These are the activations of a small neural network, seen along a few directions. Each row is one input.
Each table varies a few parts of the input and shows all the possible inputs, shuffled.
Descriptions start from the smaller parts, as in this example, which fits no table here: one of 4 places along a line, together with either a single point or one of 11 places along a line or (one of 2 separate values, together with one of 8 places around a ring).
Shared parts are said once, and a part with two or three values counts as separate values.
In the rows, zero is written as 128.

Other details of the inputs vary at random and push rows far along two fixed directions, the same in every table; ignore that.

Table:
x1: [128 120 127 138 129 133 127 125 124 116 131]
x2: [129 129 126 128 139 129 121 142 124 129 136]
x3: [119 171 164 101  85 103 163 128 123 138 100]
x4: [121 162 174  98  79 109 150 131 114 137 107]
x5: [128 121 121 136 124 131 120 141 134 125 129]
x6: [132 131 128 134 148 127 132 125 130 128 127]
x7: [120 165 175  98  82 114 154 127 116 135 106]
x8: [125 123 126 140 132 134 131 122 130 114 128]
x9: [134 120 129 139 126 136 121 128 133 123 127]
x10: [136 135 118 126 133 124 121 128 133 127 134]
x11: [136 124 134 129 138 129 118 132 120 129 135]
x12: [131 133 127 128 136 131 119 117 135 123 130]
x13: [134 132 123 133 145 124 131 130 129 130 129]
x14: [123 122 119 136 127 128 126 138 125 118 134]
x15: [121 117 125 137 126 127 120 135 123 119 133]
x16: [133 125 118 142 130 126 130 128 139 125 122]
x17: [135 128 134 130 142 134 122 129 123 127 134]
x18: [108  37  97  27 124 164 202 100 155 202 166]
x19: [133 131 133 131 145 135 126 126 129 126 130]
x20: [131 134 117 133 133 129 123 129 126 132 133]
x21: [131 134 121 130 139 124 125 116 136 124 127]
x22: [127 125 115 141 133 123 136 126 130 119 126]
x23: [116 162 162 112  78 109 169 140 115 128 103]
x24: [128 124 133 128 138 128 116 139 122 130 136]
x25: [127 116 128 137 123 130 114 138 131 125 129]
x26: [131 124 122 142 132 129 131 123 140 123 119]
x27: [135 125 118 138 126 129 126 135 137 125 127]
x28: [129 116 127 137 126 128 123 128 121 118 133]
x29: [127 133 126 135 136 136 121 118 128 128 129]
x30: [135 116 129 138 122 131 117 131 130 124 128]
x31: [128 134 116 136 137 125 126 123 129 133 127]
x32: [125 124 120 142 135 126 136 121 131 116 124]
x33: [132 123 128 140 129 137 125 125 139 121 123]
x34: [129 131 121 125 131 126 115 134 130 126 136]
x35: [127 126 127 125 130 125 110 131 127 127 136]
x36: [124 131 120 131 131 131 116 135 124 132 135]
x37: [129 129 128 133 133 135 117 122 122 130 132]
x38: [130 126 128 132 130 130 113 125 120 131 134]
x39: [122 125 126 132 130 130 111 132 121 132 134]
x40: [130 130 116 114 147 125 117 129 120 122 112]
x41: [126 134 121 137 139 129 126 117 129 130 125]
Each input here is: either a single point or (one of 5 separate values, together with one of 8 places around a ring).
- Which other rows does x15 become when the choice among 5 separate values takes its other values? List them by row number. => x24, x25, x35, x39
- Start at x5 and move only the place on the ring of 8, one step at a time. The first step leads to x27. Which rows follow, in order? => x16, x26, x33, x9, x30, x25

Table:
x42: [108 118 152  75  92 126 169 126 120 158 125]
x43: [135 112 108 142 143 135 120 122 141 121 130]
x44: [132 167 151 146 116 114 134 135 120 108 106]
x45: [132 113 116 131 149 134 110 128 122 127 143]
x46: [109 124 153  71  96 131 168 122 123 164 124]
x47: [135 117 117 129 150 137 110 128 127 127 144]
x48: [109 119 149  72  89 125 169 127 121 161 125]
x49: [128 165 152 144 113 111 136 129 118 115 104]
x50: [107 122 148  74  91 128 168 131 123 161 124]
x51: [114 126 149  73  94 127 162 125 127 157 125]
x52: [133 114 109 142 148 135 124 119 132 121 133]
x53: [135 113 111 142 145 135 121 119 142 122 131]
x54: [134 109 108 144 141 134 123 127 139 120 133]
x55: [130 165 151 146 114 112 136 136 120 108 108]
x56: [131 162 155 151 111 114 133 138 120 108 103]
x57: [134 116 103 139 144 132 123 123 140 120 135]
x58: [141 251 183 208 104  79  94 165  98  65  67]
x59: [112 116 152  75  87 129 167 130 125 159 124]
x60: [129 167 149 145 113 108 132 130 120 113 103]
x61: [133 109 119 134 145 135 109 133 129 126 142]
x62: [109 119 155  76  87 132 168 123 122 160 127]
x63: [135 112 113 131 142 134 105 132 130 129 140]
x64: [111 125 153  76  97 132 165 126 120 159 122]
x65: [135 113 115 130 145 135 104 129 131 128 139]
x66: [131 112 109 143 148 133 125 121 132 120 134]
x67: [135 119 117 129 151 135 109 125 129 129 145]
x68: [129 114 109 143 149 136 125 124 135 121 133]
x69: [128 114 114 133 149 135 110 134 127 128 143]
x70: [112 122 150  73  91 126 168 130 125 158 127]
x71: [130 111 106 146 138 134 122 124 138 121 137]
x72: [130 165 153 150 109 116 131 132 119 110 106]
x73: [133 114 118 133 144 140 106 126 126 128 144]
x74: [133 115 109 129 145 131 106 130 126 129 141]
x75: [132 116 113 131 141 136 103 126 131 129 143]
x76: [132 115 111 145 144 137 121 115 138 123 136]
x77: [128 113 108 144 148 134 126 126 137 121 134]
x78: [129 167 151 149 107 112 129 130 124 113 105]
x79: [113 177 185  92  69 103 159 139 106 141  95]
x80: [112 123 154  73  94 129 169 126 122 156 127]
x81: [126 162 152 152 106 113 133 137 121 110 108]
x82: [135 117 110 128 145 132 107 131 130 127 144]
x83: [136 112 120 132 147 139 107 129 127 128 141]
x84: [109 120 155  71  88 133 168 117 125 166 127]
x85: [136 111 113 143 146 139 123 121 137 121 132]
x86: [131 118 114 129 150 134 107 127 130 131 140]
x87: [136 113 120 132 148 137 106 126 129 130 141]
x88: [132 164 148 150 107 112 130 139 123 110 101]
x89: [132 116 115 132 143 135 104 123 131 130 144]
x90: [131 117 109 130 146 134 107 133 128 130 140]
x91: [131 112 104 143 144 130 124 125 134 120 134]
x92: [139 120 105 145 150 130 129 128 139 132 137]
x93: [135 112 113 143 147 137 122 118 139 123 132]
x94: [133 114 102 141 143 130 122 122 135 121 132]
x95: [131 111 111 146 142 137 123 120 136 120 137]
x96: [111 122 153  75  94 127 168 129 124 156 128]
x97: [132 115 111 133 139 135 104 129 130 129 144]
x98: [133 116 117 130 151 134 108 124 124 130 142]
x99: [133 114 105 141 145 131 125 126 138 119 136]
x100: [135 119 115 127 149 133 107 126 132 128 144]
x101: [107 118 154  77  86 130 167 125 124 159 128]
x102: [130 118 111 129 148 135 106 130 129 130 139]
x103: [130 116 102 141 145 134 123 125 138 123 131]
x104: [128 166 148 149 106 113 128 133 124 111 105]
x105: [132 113 109 142 147 132 126 125 138 118 137]
x106: [131 117 107 141 149 134 122 119 140 124 131]
x107: [143 251 188 211 107  82  95 165  94  64  69]
x108: [131 113 113 135 139 135 106 131 128 128 146]
x109: [133 108 112 146 144 135 124 126 139 119 133]
x110: [135 118 108 139 148 132 123 118 141 121 135]
x111: [134 110 120 133 146 137 109 131 127 126 142]
x112: [142 242 188 194 102  83 107 156 100  73  75]
x113: [134 117 105 138 146 132 122 121 141 120 134]
x114: [130 111 108 144 146 131 125 123 134 120 135]
x115: [131 117 109 142 151 136 124 119 137 124 133]
x116: [114 120 148  65  93 129 179 128 128 178 130]
x117: [111 123 151  71  93 125 165 120 123 161 123]
x118: [129 115 115 132 150 137 110 131 125 128 142]
x119: [136 114 118 131 147 135 105 127 132 129 140]
x120: [129 114 104 143 145 133 124 128 137 122 133]
x121: [129 166 146 150 104 112 129 136 123 111 105]
x122: [132 115 104 140 146 131 122 119 136 122 131]
x123: [112 122 153  74  95 129 167 122 118 159 123]
- The inputs of x85 and x83 match in every part but one. If x91 is changed in the same way as x85 into x83, which row does it become? => x48
- The inputs of x53 and x119 match in every part but one. If x95 is changed in the same way as x53 into x119, which row does it become? => x62
- Describe the family of inputs behind these rows. => one of 2 separate values, together with either a single point or (one of 5 separate values, together with one of 8 places around a ring)
- Which other rows does x46 become when the choice among 2 separate values takes its other values? List them by row number. => x115
- Which other rows does x57 become when the choice among 2 separate values takes its other values? List them by row number. => x82
- Which other rows does x56 become when the choice among 5 separate values takes its other values? List them by row number. => x55, x66, x68, x95

Table:
x124: [128 204 200  95  81 102 168 134 114 146  94]
x125: [119  89  80 102 129 140 162 102 162 154 133]
x126: [146 155 133 164 167 124  54 137 103  96 129]
x127: [117  92  91  99 143 135 167 129 140 154 141]
x128: [130  73  79 143 133 143 124 114 160 119 141]
x129: [140 143 121 170 139 116  52 162 108  92 139]
x130: [100 142 170  21  80 119 188 109 110 186 121]
x131: [138 167 120 158 144 115 126 106 138 105 109]
x132: [147 151 116 194 161 125  89 114 136  80 107]
x133: [140 100  92 122 159 142 114 131 150 152 155]
x134: [116  97  99  74 135 135 124 126 128 167 153]
x135: [136 183 195 125  97 115 135 140 114 126  95]
x136: [124 142 145 147 123 127  82 141  99 113 138]
x137: [137 137 151 162 123 134 102 140 122 118 135]
x138: [113 182 197 109  80 104 185 140 103 124  78]
x139: [125 133 136 170 130 126 126 142 112 101 126]
x140: [112  67 101 119 118 155 157  92 152 142 142]
x141: [128  72  89 137 146 140 132 140 139 120 151]
x142: [136 161 127 151 159 113 133 130 118 109 120]
x143: [129  69 115  96 115 149 139 133 150 156 155]
- The inputs of x134 and x130 match in every part but one. If x127 is changed in the same way as x134 into x130, which row does it become? => x142
- Describe the family of inputs behind these rows. => one of 4 places along a line, together with one of 5 places around a ring
- Which other rows does x126 become when the place on the line of 4 takes its other values? List them by row number. => x132, x135, x138

Table:
x144: [138 130 130 137 165 130  91 141 109 132 153]
x145: [116 187 201 159  61 108 142 162  96  98  75]
x146: [147  94 102 165 184 156  45 133 132 119 162]
x147: [122  45 130  64 126 168 150 107 141 167 156]
x148: [165 156 138 203 159 128  65 120 127  81 129]
x149: [133  61  71 149 142 149 127 108 163 134 154]
x150: [144  74  93 116 184 152 125  85 152 134 148]
x151: [ 93 138 172  48  78 130 233 114 125 168 105]
x152: [153 106  94 175 183 153  58 107 146 120 162]
x153: [140 188 129 135 126 107 115 150 116 117 108]
x154: [115  66  96  49 123 144 157 124 127 175 165]
x155: [140 144 114 169 119 118  97 135 147 103 134]
x156: [141 153 130 198 176 119  80 151  99  72 140]
x157: [158 165 106 193 142 119  54 135 127  84 129]
x158: [123  78  87 105 172 142 100 123 119 152 176]
x159: [123  54 124  58 145 154 167 110 127 172 168]
x160: [146  95  59 186 186 129  97 118 155 101 135]
x161: [106  50 105  82 131 155 186 119 128 163 158]
x162: [105 140 149  37  62 116 198 108 132 169  96]
x163: [134 112 103 161 148 117 116 155 120 114 141]
x164: [139 137 121 146 124 127  74 152 118 108 129]
x165: [130 127 113 156 163 132 124 103 136  98 123]
x166: [131 243 179 167 105  77  95 139  97  91  72]
x167: [110  38  97  89 109 154 160 127 151 163 147]
x168: [ 99 137 154  48  57 108 212 117 148 165  99]
x169: [135 114 113 181 134 142 119 115 138 104 129]
x170: [136  82  96 179 182 158  72 128 132  91 158]
x171: [ 94 124 181  66  50 136 215  96 132 157 110]
x172: [117  72 105  60 147 156 159  82 155 182 146]
x173: [101 134 152  61  65 114 232 133 135 176  97]
x174: [147 157 111 190 160 102  68 173 116  83 144]
x175: [119 218 177 117  96  93 138 146 100 134  90]
x176: [137 207 196 121 105 102 157 140 106 122  86]
x177: [124 212 166 128  85  86 154 164 123 119  90]
x178: [144 107  80 172 175 144  55 107 139 116 162]
x179: [119 198 192 139  52  90 124 177 111 105  88]
x180: [135 234 178 194 109  91 138 163  99  82  70]
x181: [103  58 113  57 114 157 135 112 134 180 158]
x182: [128 218 191 118 103 102 143 146 106 138  90]
x183: [128  66  72 140 172 154 143  94 155 127 139]
- The inputs of x164 and x181 match in every part but one. If x157 is changed in the same way as x164 into x181, which row does it become? => x178
- The inputs of x167 and x147 match in every part but one. If x160 is changed in the same way as x167 into x147, which row does it become? => x150
- Describe the family of inputs behind these rows. => one of 5 places around a ring, together with one of 8 places around a ring
- Start at x182 and move only the place on the ring of 5, one step at a time. The first step leads to x144. Which rows follow, in order? => x146, x152, x172
- Which other rows does x183 become when the place on the ring of 5 takes its other values? List them by row number. => x145, x161, x169, x180
